Each row below holds a small network's activations on one input, seen along a few directions.
Each table varies a few parts of the input and shows all the possible inputs, shuffled.
A made-up example of a description, with smaller parts first: one of 5 places around a ring, together with either a single point or one of 11 places around a ring or (one of 3 separate values, together with one of 6 places along a line).
Shared parts are said once, and a part with two or three values counts as separate values.

Other details of the inputs vary at random and push rows far along two fixed directions, the same in every table; ignore that.
To show where, the next rows are all for the same input, with only those details redrawn:
[-0.29  0.50 -0.93  0.90 -0.57  1.46 -4.52  0.35 -4.92 -0.35 -1.35 -0.52]
[ 0.90  2.23  0.88  3.44  1.75  2.89  6.78 -1.74  0.41 -0.69 -2.29  1.72]
[ 0.02  0.45 -0.72  0.78 -0.47  1.39 -4.26  0.49 -4.40 -0.05 -1.26 -0.49]
[ 4.58 -0.78  1.72 -0.53  1.50 -0.32  0.86  2.20  1.99  4.05  0.11 -0.85]
[-1.26  2.76 -0.20  4.03  0.78  3.65  4.09 -2.58 -2.79 -2.75 -2.94  1.81]
[ 4.56 -0.78  1.71 -0.52  1.52 -0.30  0.90  2.28  2.04  4.06  0.10 -0.88]
[ 4.56 -0.74  1.77 -0.52  1.51 -0.30  0.85  2.23  2.03  4.05  0.13 -0.91]

Table:
R1: [ 0.09  0.99 -0.73 -3.52  0.39 -3.59  0.94  3.18  4.67  1.59  1.36 -2.21]
R2: [-1.61 -2.26 -0.36 -2.93 -1.42 -3.21  1.52  1.91  4.67  2.31  2.65 -0.39]
R3: [-2.00 -0.40 -1.55  2.20 -2.82  1.05 -3.87 -0.13 -2.98  0.48  0.53 -2.05]
R4: [-3.04 -3.95 -0.10  2.08 -4.83 -0.41 -2.89 -1.43 -2.59  0.94  1.76 -1.36]
R5: [ 1.56  0.64 -0.97 -2.99 -0.66 -2.92  0.91  2.11  4.54  1.95  1.83 -1.97]
R6: [-4.16 -2.82 -0.85  1.79 -4.52 -0.47 -3.84 -0.40 -1.47 -0.61  1.99 -0.20]
R7: [ 0.89  0.62  2.43  1.28  3.44  1.95  5.75 -1.89  1.98 -2.86 -0.60  3.53]
R8: [ 3.45  1.59  0.18 -4.49  1.69 -2.81  0.57  2.49  3.60  1.78  0.37 -0.65]
R9: [ 0.16  0.45 -0.32  0.21 -0.81  0.23 -3.94  0.18 -4.50 -0.79 -1.96 -1.31]
R10: [-5.68  0.46 -2.38  1.95 -2.85  1.03  4.66 -3.44  0.26 -3.55  0.34  2.16]
R11: [-3.61 -2.75 -2.06  0.37 -3.56 -1.25 -3.81 -1.55 -0.35 -0.59  1.99  0.00]
R12: [ 0.25 -2.18  0.73 -0.64  0.79  1.01 -4.20 -1.19 -5.20 -1.57 -0.45  0.42]
R13: [-0.95  0.26 -0.57 -4.05  1.47 -0.07 -4.31 -0.44 -2.36 -2.69  0.29  1.47]
R14: [ 1.90 -0.43  0.80 -0.06 -0.97 -1.94  0.56  2.48  4.54  2.43  1.70 -2.06]
R15: [-1.31 -0.60 -0.98  1.38 -3.18 -0.21 -3.25 -0.10 -2.60  0.10 -0.04 -2.94]
R16: [ 1.50  2.21  0.42 -4.80  2.59 -3.29  0.41  3.32  3.35  1.10 -0.17 -0.86]
R17: [ 3.89  0.49  0.44 -2.74  2.17 -2.69 -0.01  1.61  3.95  1.88  0.21 -0.64]
R18: [-3.34 -1.67  0.78  5.89 -2.42  2.51  7.28 -4.14  1.04  0.10  1.25  1.86]
R19: [-0.76 -0.62 -0.41 -2.28  1.68  0.13 -5.45 -1.72 -2.43 -2.97 -0.03  1.54]
R20: [-1.39  0.15  0.55  3.25  2.37  4.64  3.89 -3.97 -3.82 -3.72 -1.46  3.65]
R21: [-2.80  0.94 -0.24 -4.49  2.24 -0.56 -4.62  0.29 -2.37 -3.19 -0.31  1.38]
R22: [ 0.60  3.23  1.19  2.34  1.89  1.18  6.01 -0.63  2.03 -2.30 -2.03  1.65]
R23: [ 1.99 -0.49 -0.57 -1.39 -0.14 -2.84  0.19  1.28  5.16  2.20  1.68 -1.98]
R24: [ 0.40  0.24 -0.53  0.61 -0.29  1.15 -3.98  0.71 -3.90  0.38 -1.11 -0.62]
Changing only one part turns R10 into R18. The same change can be made to R13. Which row results? -> R20
Describe the family of inputs behind these rows. -> one of 4 places along a line, together with one of 6 places along a line
Change only the place on the line of 4 in R6. List by row number the other rows that result. -> R7, R14, R22
Change only the place on the line of 4 in R2. List by row number the other rows that result. -> R1, R16, R21

Table:
R25: [ 0.40  1.36  0.82  1.20  0.76  0.18  6.30 -1.41  4.17 -0.53 -0.21  0.73]
R26: [ 4.05 -1.06  2.38  0.69  1.40 -0.56  5.34  0.29  4.78  3.03  0.68  0.09]
R27: [-2.02  0.50 -0.99  0.75 -1.39 -0.22  0.17 -0.68 -0.06 -1.41  0.16 -0.52]
R28: [-1.52  2.28  0.60  2.79  0.83  3.12  3.81 -2.24 -2.07 -2.87 -2.25  1.81]
R29: [-3.94  1.47 -1.69  1.81 -1.15  1.64 -0.47 -3.04 -3.23 -4.35 -1.11  1.75]
R30: [ 3.55 -1.31  0.67 -3.70  0.35 -2.23 -5.17  4.32  1.03  4.30  1.48 -2.18]
R31: [ 0.43 -1.06 -0.93 -0.66 -1.67 -1.04 -3.87  1.68 -0.36  1.66  1.23 -1.80]
R32: [ 2.49 -2.74  0.24 -2.23 -1.34 -2.74 -2.95  3.33  2.36  5.21  2.35 -2.38]
R33: [-0.44 -0.36  0.73  2.64 -0.58  0.86  4.87 -1.36  0.89  0.48 -0.09  0.62]
R34: [-4.21  2.20 -2.44  2.63 -1.86  2.13 -2.92 -2.34 -4.99 -4.16 -1.76  0.45]
R35: [ 1.00 -1.57  0.08 -0.85 -0.75 -0.75 -6.70  1.69 -2.90  1.21  0.33 -1.27]
R36: [-0.39  0.65 -0.93 -1.68  0.52 -0.13 -2.62 -0.07 -2.27 -1.70 -0.71  0.54]
R37: [-0.71 -2.10 -0.91 -2.24 -2.12 -1.66 -6.13  1.57 -1.10  0.96  1.59 -1.43]
R38: [ 2.34 -0.13  0.80 -0.48  0.90 -0.84  0.25  1.64  2.31  2.10  0.20 -0.66]
R39: [ 1.05  1.89  0.48 -0.50  2.19 -0.11  4.42 -0.59  2.14 -0.90 -0.97  0.55]
R40: [-2.06  2.54  0.13  1.81  1.41  2.07  6.03 -2.39  0.26 -3.62 -1.71  2.79]
R41: [ 0.99 -1.71 -0.19 -1.27 -0.52 -0.80 -4.23  0.81 -0.51  1.21  1.32 -0.96]
R42: [ 4.59 -2.23  2.20 -2.20  1.93 -1.79  0.58  2.28  4.53  4.39  1.79 -0.66]
R43: [-1.22 -0.47 -0.27  1.35 -0.62  1.01  0.79 -1.25 -0.41 -0.86  0.29  0.26]
R44: [-4.15  2.76 -1.44  1.28 -0.29  1.81 -0.56 -1.69 -4.06 -4.60 -1.76  0.98]
R45: [-1.95  0.19 -1.79 -1.51 -0.17  0.61 -7.81 -0.40 -6.58 -2.44 -0.94 -0.28]
R46: [ 1.52 -0.74  0.69 -1.14  0.96 -1.28  0.42  1.16  2.15  0.98  0.71  0.42]
R47: [-1.67 -1.54 -0.90 -1.56 -2.40 -1.72 -4.11  1.27 -0.71  1.21  1.24 -1.83]
R48: [-2.61  2.51 -0.55  2.39  0.50  1.42  3.88 -2.43 -0.18 -3.52 -1.72  1.66]
R49: [-2.66 -0.73 -0.80  0.38 -1.60  0.02  0.48 -1.06 -0.64 -0.80  0.19  0.58]
R50: [-0.05 -0.53  1.09  1.89  0.56  0.85  7.35 -1.57  3.38  0.83  0.48  1.28]
R51: [ 2.29 -0.73  1.46 -1.67  1.80 -0.46  0.29  1.42  1.68  2.02  0.84  0.01]
R52: [ 4.18  0.01  2.11 -0.54  2.75 -0.07  4.65  0.69  2.80  2.00 -0.85  0.24]
R53: [ 1.95 -1.17  1.39  1.24 -0.14 -0.12  2.79  0.20  2.40  1.85  0.81 -0.45]
R54: [-1.24  1.83 -2.04 -0.63 -0.24  0.80 -4.89  0.16 -4.78 -1.67 -1.61 -0.35]
Describe the family of inputs behind these rows. -> one of 5 places around a ring, together with one of 6 places along a line
Changing only the place on the ring of 5 turns R37 into R31. The same change can be made to R40. Which row results? -> R30
Start at R29 and move only the place on the ring of 5, one step at a time. The first step leads to R25. Which rows follow, in order? -> R34, R26, R41
Start at R50 and move only the place on the line of 6, one step at a time. The first step leads to R43. Which rows follow, in order? -> R41, R42, R51, R45
Change only the place on the line of 6 in R47. List by row number the other rows that result. -> R25, R27, R39, R44, R48

Table:
R55: [-6.38  1.53 -2.14  3.74 -2.34  2.87 -1.08 -3.30 -5.31 -4.85 -1.15  1.73]
R56: [-0.10 -1.87 -0.06 -1.49 -0.77 -1.28 -4.63  1.17 -0.57  0.82  1.52 -0.33]
R57: [ 1.81  0.45  1.79 -1.02  2.43 -0.66  6.14  0.35  5.30  0.77  0.36  1.44]
R58: [-1.81  2.75 -1.67 -0.86  0.31 -0.25 -2.10 -0.08 -1.71 -3.03 -1.27 -0.27]
R59: [ 4.08 -2.70  3.21 -0.11  0.34 -1.89  7.36  2.43  8.35  6.20  2.64 -0.95]
R60: [-2.93  0.32 -1.01  2.44 -1.30  1.73  2.06 -2.49 -1.66 -1.89 -0.49  0.94]
R61: [-0.41  0.93 -1.09 -3.50  0.42 -1.64 -4.07  1.42 -1.86 -0.56 -0.24 -0.90]
R62: [ 2.57 -3.49  0.65 -3.52 -0.41 -2.58 -4.73  2.05  1.10  3.40  2.30 -1.92]
R63: [-3.10  3.53 -1.30  2.50  0.42  2.15  3.91 -3.40 -0.63 -5.02 -2.24  1.90]
R64: [-2.45 -0.77 -0.86  2.10 -2.74  0.85  1.24 -1.40 -1.53  0.12  0.07 -0.31]
R65: [ 4.90 -1.52  0.94 -1.88  1.01 -0.83 -7.23  3.18 -2.06  3.39  0.10 -2.01]
R66: [ 6.26  0.04  3.62  0.72  4.37  1.13  8.10  0.27  4.05  3.15 -0.99  1.01]
R67: [ 2.91 -0.99  1.39 -1.27  1.46  0.33 -4.98  2.33 -2.79  1.84 -0.39 -0.63]
R68: [-3.19  0.12 -1.87  2.02 -2.51  0.97 -3.02 -1.56 -3.26 -2.31 -0.20 -0.30]
R69: [ 0.72 -2.82 -0.56 -0.49 -3.28 -2.19 -5.50  2.46  0.23  3.90  2.25 -3.04]
R70: [ 1.29  0.80  1.08  2.16  1.17  0.62  7.92 -2.13  4.89 -0.68 -0.10  1.55]
R71: [-4.02  4.27 -1.24  1.30  1.35  2.17  4.68 -2.17 -1.39 -5.25 -2.53  2.71]
R72: [-0.16 -0.59 -0.87 -2.85  0.06 -1.50 -4.08  0.86 -1.14 -0.01  0.35 -0.61]
Changing only one part turns R62 into R56. The same change can be made to R66. Which row results? -> R67
Describe the family of inputs behind these rows. -> one of 3 separate values, together with either a single point or one of 5 places along a line
Change only the place on the line of 5 in R58. List by row number the other rows that result. -> R63, R68, R69, R70
